A small network was trained on made-up records. Each row is its average activation on records with the value named, seen along a few directions.
Related values have similar rows: they may be neighbours, one step apart, or belong to one group.
In the rows, zero is written as 500.
Strong random noise was added to every row along 20 fixed directions; ignore it. To show where, here is one row again and again, with new noise each time:
[646 324 586 492 389 474 360 644 558 405 301 734 644 502 438 472 573 435
 455 512 626 552 360 360 349 644 767 580 455 261 444 661]
[272 577 457 417 209 378 582 667 501 723 671 521 554 367 429 421 423 648
 504 568 566 488 449 519 277 612 427 346 653 586 463 397]
[447 630 571 428 256 352 562 630 508 605 716 488 584 343 476 376 598 473
 642 348 492 489 447 586 553 606 580 358 514 619 339 380]
[397 568 377 562 626 524 533 553 549 607 602 670 478 548 532 371 648 508
 575 515 447 604 581 694 385 410 574 607 771 536 237 412]
[717 384 668 610 325 598 495 463 669 508 352 795 409 428 386 443 582 627
 362 563 402 661 404 699 455 721 412 515 424 466 474 595]
[773 474 506 435 461 493 542 504 521 656 367 280 427 599 746 535 539 483
 408 630 709 499 704 538 446 389 557 477 590 427 681 571]
[424 379 521 506 369 668 639 318 425 627 337 581 393 430 349 507 373 354
 608 756 537 528 467 625 384 502 353 429 712 586 676 486]
[584 432 528 599 242 240 516 454 670 425 784 812 588 479 631 363 369 258
 440 392 561 671 654 493 440 496 417 525 474 485 343 458]
[405 545 611 683 448 787 522 540 380 724 288 684 571 941 506 433 567 553
 766 377 548 616 582 349 586 461 508 754 669 518 489 464]
[231 591 374 426 801 458 558 312 341 311 512 488 483 222 401 325 448 549
 467 275 406 182 474 447 499 529 310 464 517 372 352 602]
[620 236 551 746 456 377 744 556 479 420 496 563 514 725 258 645 402 548
 548 445 470 309 541 221 535 509 525 566 409 376 455 543]
[472 530 532 728 737 347 595 752 419 460 617 638 699 411 348 418 679 641
 595 363 640 520 690 470 458 421 796 507 391 331 331 472]
[651 513 477 324 541 613 672 492 437 370 418 304 373 413 329 715 586 486
 277 574 503 382 535 444 587 596 565 388 374 526 614 566]
[705 513 459 402 375 413 575 356 516 662 444 296 432 330 466 435 528 467
 571 446 498 434 504 680 374 509 343 584 666 501 465 645]
[522 445 416 376 697 633 524 753 527 516 644 478 516 698 440 612 458 405
 388 370 370 481 471 357 539 688 522 596 372 653 642 678]
[628 376 607 513 369 395 472 574 689 507 440 560 545 437 241 459 557 617
 682 397 442 557 405 435 256 613 336 712 492 435 331 639]
[377 613 520 583 578 666 390 273 505 441 458 492 316 483 324 544 677 721
 616 700 496 649 528 515 362 379 371 563 606 591 311 387]
[526 713 438 246 314 446 377 541 459 586 601 177 434 424 628 543 566 707
 385 699 687 410 718 130 363 645 297 478 515 581 511 456]
[877 234 488 603 551 436 462 452 330 445 273 470 601 241 446 544 474 499
 554 757 320 359 387 564 658 618 538 531 321 468 617 371]
[513 787 379 517 510 469 412 351 583 294 414 366 605 558 589 679 541 300
 360 345 512 643 774 307 588 459 463 934 355 408 503 555]
[958 161 488 670 353 539 703 450 509 696 358 631 399 474 432 552 419 463
 384 793 302 418 469 574 508 806 310 545 531 522 685 551]
[685 262 492 478 543 565 760 574 206 514 477 709 605 392 262 465 459 465
 530 571 626 506 566 524 469 404 604 344 534 502 504 380]


Field Korir:
p15: [577 471 521 575 385 521 552 404 380 507 610 602 485 582 492 486 389 472
 358 414 528 511 506 580 637 501 532 420 419 588 515 551]
p17: [511 421 348 475 351 335 516 550 792 431 546 695 420 445 439 523 354 467
 247 557 267 465 449 735 433 652 394 715 570 440 361 678]
p16: [617 408 280 314 382 462 547 591 354 573 390 452 735 460 380 647 395 332
 587 564 413 584 353 571 471 385 600 700 643 540 518 306]
p11: [482 573 501 739 503 561 427 201 525 569 654 655 356 540 811 415 471 284
 434 648 532 625 575 560 581 473 441 345 585 523 586 468]
p8: [709 587 610 395 180 466 584 475 334 465 379 518 422 434 490 421 767 656
 429 478 667 295 541 408 617 576 768 344 640 314 144 483]
p19: [479 635 605 416 328 341 268 617 812 565 455 184 418 462 752 538 574 658
 482 593 413 479 369 805 613 547 574 453 378 579 567 497]
p18: [489 691 288 394 406 665 717 417 409 565 254 385 389 399 396 724 567 711
  31 705 546 520 542 629 369 524 528 468 633 410 607 474]
p7: [742 454 405 232 625 503 469 642 637 422 505 507 613 545 625 477 580 370
 493 317 374 623 527 428 494 486 380 712 456 536 392 439]
p13: [624 395 443 335 493 457 297 638 511 472 506 477 441 433 590 450 469 509
 449 666 398 265 497 426 593 753 509 578 456 526 468 654]
p10: [602 545 560 538 332 516 701 523 428 547 409 455 472 537 476 606 432 531
 308 497 674 452 731 492 589 490 581 454 441 396 680 626]
p2: [648 453 349 516 589 581 489 443 620 500 486 513 367 478 705 608 564 563
 243 758 111 549 291 782 694 592 441 411 467 647 545 183]
p20: [366 631 430 596 489 326 495 615 687 559 608 412 461 567 542 514 398 661
 579 554 489 525 841 692 463 291 403 764 587 546 390 529]
p4: [659 552 700 452 549 573 389 439 637 270 314 610 484 401 502 403 584 499
 422 348 474 576 641 553 645 618 366 674 253 448 475 696]
p3: [420 459 595 441 354 640 504 643 584 528 306 737 518 530 418 478 527 614
 531 670 511 644 495 527 452 544 461 525 572 465 496 368]
p1: [685 489 492 393 456 677 360 427 448 402 222 548 554 468 390 618 437 742
 217 442 430 736 342 650 457 464 424 654 320 496 585 544]
p9: [373 579 515 318 362 431 630 809 454 560 386 432 550 540 539 460 516 631
 485 524 579 205 617 416 655 591 626 454 598 385 472 473]
p12: [722 281 790 474 397 438 461 440 593 413 514 415 366 332 362 515 517 416
 619 622 576 452 354 646 580 559 538 212 308 579 620 617]
p14: [628 440 603 394 503 621 545 490 557 370 586 798 413 394 547 338 587 413
 410 457 380 536 465 475 584 681 381 343 495 534 338 471]
p6: [572 390 477 597 423 374 678 439 695 602 614 486 404 701 639 475 356 695
 408 352 315 525 454 675 489 332 183 451 533 557 430 380]
p5: [544 448 360 378 475 426 632 706 530 678 374 335 541 511 536 560 479 528
 432 487 326 288 310 699 560 603 605 533 619 468 579 501]
The values of Korir form a 4 by 5 grid.
Name the neighbours of p4, in listed order. -> p15, p1
Name the neighbours of p3, in listed order. -> p17, p16, p13, p2
Name the neighbours of p12, in listed order. -> p19, p5
Each value of Korir is a pair of two hidden parts, and every pair occurs once (4 first parts, 5 second parts).
p5 and p7 share the first part; p5 and p12 share the second. Which value has the first part of p12 and the second part of p7? -> p6
p20 and p14 share the first part; p20 and p18 share the second. Which value has the first part of p18 and the second part of p14? -> p1
p15 and p4 share the first part; p15 and p10 share the second. Which value has the first part of p10 and the second part of p4? -> p8
p16 and p13 share the first part; p16 and p9 share the second. Which value has the first part of p9 and the second part of p13? -> p11

Field Sut:
u19: [484 239 315 562 708 387 630 685 556 440 434 717 588 520 524 520 410 499
 297 657 555 523 495 594 199 321 734 446 643 261 495 448]
u5: [368 401 567 594 561 471 674 564 554 378 411 527 406 535 358 552 502 501
 642 678 462 301 674 513 634 464 534 505 501 498 454 423]
u13: [449 460 579 513 456 662 519 312 509 441 278 613 362 540 578 444 388 387
 441 546 378 373 488 590 693 617 377 517 533 499 598 608]
u10: [745 468 480 575 476 479 565 361 472 510 705 412 375 434 440 594 669 393
 501 606 374 442 368 339 570 711 461 350 478 594 435 417]
u12: [487 483 487 377 457 604 374 428 506 648 428 481 442 557 662 458 400 278
 516 668 698 603 568 573 369 449 482 523 687 519 735 661]
u1: [647 440 537 521 659 641 539 450 501 644 363 338 358 562 621 516 565 457
 441 561 573 472 462 685 474 460 620 359 557 470 743 688]
u16: [469 362 526 659 378 342 632 660 487 676 566 448 564 571 522 527 361 731
 557 568 504 432 455 467 422 441 484 333 477 509 604 310]
u6: [886 418 574 508 428 373 412 526 454 516 515 523 569 356 589 430 556 415
 405 509 721 536 596 526 461 546 695 461 416 360 540 710]
u17: [669 586 517 374 573 611 435 561 557 600 567 264 411 473 451 607 635 573
 496 600 552 634 628 494 424 555 412 542 408 693 631 564]
u14: [513 584 503 702 623 586 344 384 388 539 628 621 536 503 522 425 635 538
 497 385 484 640 365 451 458 564 589 483 461 517 418 522]
u18: [523 516 433 438 366 484 505 573 492 554 706 584 510 599 530 552 435 431
 291 464 609 623 483 514 444 495 620 407 505 555 518 566]
u11: [376 516 598 478 588 556 465 616 471 392 592 488 323 628 459 488 746 516
 594 630 572 252 519 422 680 576 849 319 551 547 287 518]
u2: [607 520 505 604 374 345 616 461 496 549 719 404 487 559 541 537 471 423
 517 386 507 446 553 428 602 488 507 428 466 528 463 493]
u20: [520 684 519 491 349 516 667 440 540 640 330 395 501 391 562 521 588 441
 459 527 576 590 674 694 534 493 464 535 579 476 633 418]
u15: [412 580 525 591 504 529 371 368 487 513 528 644 438 265 432 377 568 470
 644 668 483 595 563 730 474 520 488 554 614 557 374 491]
u4: [446 578 630 458 375 457 362 622 524 503 472 399 638 530 462 532 424 509
 585 288 554 530 423 446 597 546 572 564 280 491 640 638]
u9: [223 520 514 562 396 469 344 287 641 344 524 560 354 590 504 535 403 453
 487 569 460 526 356 663 510 376 532 501 570 540 379 521]
u3: [575 373 525 608 560 435 426 469 599 485 444 621 554 583 650 410 440 343
 611 531 513 548 592 503 496 433 469 647 524 430 498 535]
u7: [576 665 536 458 419 479 496 576 513 595 635 495 568 440 517 395 576 479
 593 284 447 544 627 487 612 634 381 635 445 581 431 549]
u8: [511 495 720 338 423 590 565 603 592 434 488 539 543 474 522 461 537 624
 489 381 560 662 430 334 465 505 311 230 316 522 581 330]
The values of Sut form a 4 by 5 grid.
What is the length, in steps, of the shortest route from u10 to u19? -> 6
Each value of Sut is a pair of two hidden parts, and every pair occurs once (4 first parts, 5 second parts).
u3 and u5 share the first part; u3 and u8 share the second. Which value has the first part of u8 and the second part of u5? -> u1
u10 and u12 share the first part; u10 and u6 share the second. Which value has the first part of u6 and the second part of u12? -> u15
u13 and u19 share the first part; u13 and u9 share the second. Which value has the first part of u9 and the second part of u19? -> u20
